Each row below holds a small network's activations on one input, seen along a few directions.
Each table varies a few parts of the input and shows all the possible inputs, shuffled.
Descriptions start from the smaller parts, as in this example, which fits no table here: values(2) and (point or line(9) or (line(4) and ring(8))).
Shared parts are said once, and a part with two or three values counts as separate values.
In the rows, zero is written as 128.

Other details of the inputs shift rows strongly along two fixed directions, in all tables alike. That doesn't count.

Table:
row 1: [145  87 124 126 161 119 167  88 151 102  83 156  97  82]
row 2: [120 141 109 141 124 123 183  93  92 117 129 148 124 125]
row 3: [130  99 116 123 206 109 153 105 163  75  63 143  73  93]
row 4: [165  88 116 128 134 142  87 103 189 139 141  96 117  79]
row 5: [192 118 127 119 115 121   7 142 224 143 161  61 116 146]
row 6: [181 135 150 105 177  76 126  88 149 117  95 121 112 123]
row 7: [119 143 100 142  36 211 196 181  80 181 166  95 188 176]
row 8: [ 90 187 146 207  65 151 161 181  17 169 156 191 160 161]
row 9: [149  94  81 102 128 135  59 129 208 160 163  78 152  61]
row 10: [131 129 149 120 201  78 180 121 123  75  29 192  72 132]
row 11: [ 97 136  93 107 201  91 213 102  94 102  78 169 129  72]
row 12: [ 55 158  79 174  84 172 119 188  74 149 188 132 155 142]
row 13: [157 118 121 104 141 104  56 145 187 164 136 104 155  90]
row 14: [ 97 129 120 147 127 144 161 132 113  96 124 156 106 145]
row 15: [144 128 109  99 166  96  56 156 193 132 116 111 130 117]
row 16: [160  99 138 102 142 105  72 132 174 142 124 108 137  98]
row 17: [ 79 166  93 190  67 172 129 169  81 144 182 143 135 161]
row 18: [ 98 146 129 132 163 105 131 169  99 114  97 161 121 139]
row 19: [223  90 148  61  96 138 108 142 222 176 119  36 151 175]
row 20: [144  94 140  91 114 145 109  69 170 108 145  77 113 133]
row 21: [133  97  82  86 192 104  98 122 215 107  99 109 106  77]
row 22: [195 102 158 109  79 129  37 120 207 156 177  79 134 139]
row 23: [ 96 110 203 123 176 115 201 110  77  78  39 192  92 125]
row 24: [139 148 152 170 116 134 109 153  97 159 137 142 143 130]
row 25: [ 94 201 105 150  94 122 115 172  63 184 187 133 193 146]
row 26: [166 100  82  86 102 130  48  97 202 156 198  44 150 108]
row 27: [179 103 114  96  95 135  80  74 192 133 180  70 129 135]
row 28: [142 134 171 101 183  79 203  86  95  83  62 180  99 137]
row 29: [ 28 161 131 191  68 200 162 172  38 121 166 153 137 181]
row 30: [116 155 136 117 156  92 158 128  74 127 112 150 141 132]
row 31: [ 97 177 172 152  54 157 121 141  54 153 187 119 157 195]
row 32: [124 194 131 168  60 131 128 146  58 169 186 138 163 181]
row 33: [ 98 177 141 171  67 154 111 184  77 146 176 145 140 194]
row 34: [ 88 128 184 118 189 106 191 130  91  62  34 185  76 152]
row 35: [116 114 126 160  85 165 144 126 108 132 158 141 139 122]
row 36: [ 98  76 164 117 172 141 200  82 117  66  51 166  88  93]
row 37: [107  82 121 113 202 110 197 105 118  88  55 174 108  56]
row 38: [173 119 102 115 125 123  88  81 180 138 166  68 126 110]
Description of these inputs: values(2) and (point or (values(3) and line(6))).
The inputs of row 27 and row 28 match in every part but the values(2) part. If row 17 is changed in the same way as row 27 into row 28, which row does it become?
> row 10
Change only the values(2) part in row 15. List by row number the other rows that result.
> row 21

Table:
row 39: [129 127 150 119 162 112 126 111 132  90  84 144  95 128]
row 40: [105 131 157 152 131 146 190 138  67 113 103 163 116 152]
row 41: [114 105 110 118 186 106 115 108 154  96 102 148  91  97]
row 42: [103 152 116 169 135 132 203 157  45 138 102 184 151 113]
row 43: [138 134 107 123 160 107 186  97 114 118  99 148 136 115]
row 44: [ 99 151 148 166  60 155 118 172  78 169 161 145 161 162]
row 45: [149 100 153 102 173 108 104  86 186  87  81 120  70 119]
row 46: [152 120 143 117 100 126  59 138 168 137 155 100 141 146]
row 47: [ 95 126 117 147 139 154 199  98  93 106 114 154 124 122]
row 48: [ 72 140 107 126 144 149 192 178  91 104  86 152 124 155]
row 49: [134 113  93  85 109 143  76 166 201 142 138  58 137 153]
row 50: [146 111 152 103 138 118 147 101 132  98  97 132 102 132]
row 51: [160 109 149 123  79 144  68 138 163 162 159  79 146 145]
row 52: [101 155  99 120 158 117 189 183 105 121  79 151 125 157]
row 53: [ 93 154 104 160  93 160  88 145 106 151 173 122 138 127]
row 54: [118 112 116 114 151 130 170  85 139  93 115 135  97 103]
row 55: [128 121 151 112 139 123 168  87 132  89 107 136  89 141]
row 56: [175  81 157  83 177  99  97  97 203  82  80 125  93 113]
row 57: [141  97 147 111 177 101 100  97 182  72  92 131  72 128]
row 58: [ 93 126 116 152 144 156 199 135  61 117 111 169 127 118]
row 59: [144  79 122 112 165 139 154  94 171  95  98 118  96  95]
row 60: [105 144 117 126 159 119 196 108  79 125 110 156 153 115]
row 61: [186 136 127 116  79 129  78 114 173 164 175  73 153 163]
row 62: [125 130 120 112 187  93 125 110 141 114  93 138 116  86]
row 63: [ 98 143 111  96 172 118 176 171 117 123  78 137 132 142]
row 64: [105 128  94 120  95 178 106 177 168 132 149  78 129 168]
row 65: [139 156 137 118 144  98 181 110  93 120 101 160 111 150]
row 66: [166 101 166  83 174  89 120 110 182 127  75 132 112 108]
row 67: [ 93 177 133 172  62 156  84 165  77 161 185 121 155 171]
row 68: [111 144 145 162  75 163 102 156 114 130 173 133 136 163]
row 69: [141 130 118 128 176 100 139 130 141 117  91 158 122  92]
row 70: [165 139 122 128 121 103  41 144 168 138 161 100 121 153]
row 71: [175 102 135  95  94 125  74  92 193 143 160  64 141 153]
row 72: [147 152 143 122  81 130  91 139 125 164 182  91 158 153]
row 73: [169 121 146 103 112 126  81 133 159 162 157  76 142 143]
row 74: [101 172 135 154 108 124  82 168  89 147 177 131 148 163]
row 75: [ 83 154  94 173  85 142  64 168 105 163 203 116 151 136]
row 76: [ 84 149 142 149 151 106 147 145  70  99 104 181 113 146]
row 77: [129 171 133 127  77 136 106 138 103 164 193 105 158 167]
row 78: [177  83 102  88 116 142  77  79 211 134 160  64 135 117]
row 79: [119 119 111 150  84 174 109 148 115 158 167 113 153 118]
row 80: [154 128 111 114 159  97 160 108 136 116  96 136 121  93]
row 81: [174  71 161  90 156 115 116  95 190 106  73 112  96 115]
row 82: [130 106 116 149  84 172 100 136 154 147 166  96 139 112]
row 83: [ 92 160 103 165 169  95 158 151  82 116 112 182 121 115]
row 84: [ 89 146 144 148 153 119 144 139  78  93 104 182 103 148]
row 85: [ 95 152 103 155  65 155 125 149  77 162 189 118 168 132]
row 86: [140 136 108 148  99 140  99 155 134 174 158 126 157 111]
row 87: [ 88 136 165 179 114 157 200 149  52 112  98 179 120 148]
row 88: [104 123 167 157 126 145 173 141  97 113  93 174 109 135]
row 89: [100 118 126 136 147 123 170 133 101 127  94 173 133  94]
row 90: [160  80 120  84 166 108 134  80 182  97  94 114  98  84]
row 91: [ 99 141 158 152 118 140 194 123  73  97 110 162 109 146]
row 92: [188 115 141  90 185  76  90  96 195 106  75 112  88 116]
row 93: [122 130 148 151  73 160 102 156 115 154 157 134 144 154]
row 94: [ 85 121 116 152 169 119 144 120 130  90 110 161  90 106]
row 95: [111 107 126 133 146 138 157 127 121 120  99 165 122  96]
row 96: [162 136 147 109 150  94 159 109 127 116  91 139 112 131]
row 97: [128 113 156 126 138 135 176  87 133  96  98 134 105 146]
row 98: [226  94 134  91 104 113  36 116 233 158 163  43 127 141]
row 99: [ 91 129 123 144 154 117 163 140  92 112 100 174 132  99]
row 100: [129 143 156 143 145 116 172 150  87 134  83 181 126 136]
row 101: [148 138 151 134  86 140  88 153 126 179 165  93 162 146]
row 102: [ 97 163 115 165  72 161 102 180  89 197 194 127 185 124]
row 103: [135 137 133 121  79 142 106 115 131 134 171 104 129 165]
row 104: [120 145 137 149  72 166 130 123 101 149 170 113 150 178]
row 105: [ 91 141 113 181  49 192 102 169 112 172 197 124 156 130]
row 106: [178 112 106  94 105 122  53 116 197 158 188  54 156 103]
row 107: [ 79 148 108 143 126 144 195 120  56 116 129 170 128 126]
row 108: [149 105 108 120 107 147  51 133 190 138 172  92 137 107]
row 109: [114 111 119 127 171 121 129  98 155  92  95 136  90  91]
row 110: [ 97 125 115 142 145 133 195 135  67 116 110 162 136 112]
row 111: [137 117 154 104 142 101 157 106 122 105  94 135 113 129]
row 112: [100 141 108 172  65 180  77 161 133 153 202 111 149 128]
row 113: [119 156 131 132  69 138 114 128 101 151 179 109 145 173]
row 114: [148 156 136 163  60 151  95 166 111 187 170 109 165 162]
row 115: [165 103 146 132  77 165  71 125 186 144 178  64 117 159]
row 116: [ 99 157 114 128 149 114 182 116  76 130 124 156 140 114]
row 117: [170  89 130  85 184  99 130 100 176 125  81 114 122  74]
row 118: [ 59 170 115 167 165 108 167 161  45 119 125 189 136 116]
row 119: [166  95 103  96 131 111  28 103 227 132 150  62 120  98]
row 120: [ 83 184 152 157 149 119 168 152  37 118 105 181 137 143]
row 121: [132 166  87 147  70 139 110 142 109 169 201 108 164 140]
row 122: [158 101 131  89 198  89 108 108 190 110  88 128 118  74]
row 123: [203  77 111  74 193  88 123  86 212 110  83 100 101  82]
row 124: [148  84 123 102 163 111 140 106 158 113  83 124 122  83]
row 125: [132 130 141 143  78 153 108 149 107 157 168 102 147 166]
row 126: [157 136 141 104 107 126 103 108 149 156 160  86 155 156]
row 127: [ 98 166 158 145 144 120 163 161  58 124 110 181 145 141]
row 128: [140 101 110  86 163  94 148  80 157 103 103 122 109  96]
row 129: [116 135  98 136  83 152 125 119 111 153 180 106 168 137]
row 130: [115 132 119 127 163 120 181 134  82 132 117 146 146 108]
row 131: [174 107 108  93 197  73 100  90 208 106  77 112  94  81]
row 132: [ 94 124 123 144 135 141 191 115  93 100 113 157 113 104]
row 133: [167 125 150 108 171  92 123 126 154 106  84 150 111 126]
The inputs of row 129 and row 47 match in every part but one. If row 89 is changed in the same way as row 129 into row 47, which row does it become?
> row 105
The inputs of row 92 and row 45 match in every part but one. If row 114 is changed in the same way as row 92 into row 45, which row does it become?
> row 87
The inputs of row 107 and row 128 match in every part but one. If row 40 is changed in the same way as row 107 into row 128, which row does it become?
> row 125
What is each input in this table made of?
> line(5) and (point or (values(2) and line(9)))
Change only the values(2) part in row 126. List by row number the other rows that result.
> row 60
Change only the values(2) part in row 54. List by row number the other rows that result.
> row 55
Change only the line(5) part in row 110. List by row number the other rows that result.
> row 58, row 59, row 123, row 130
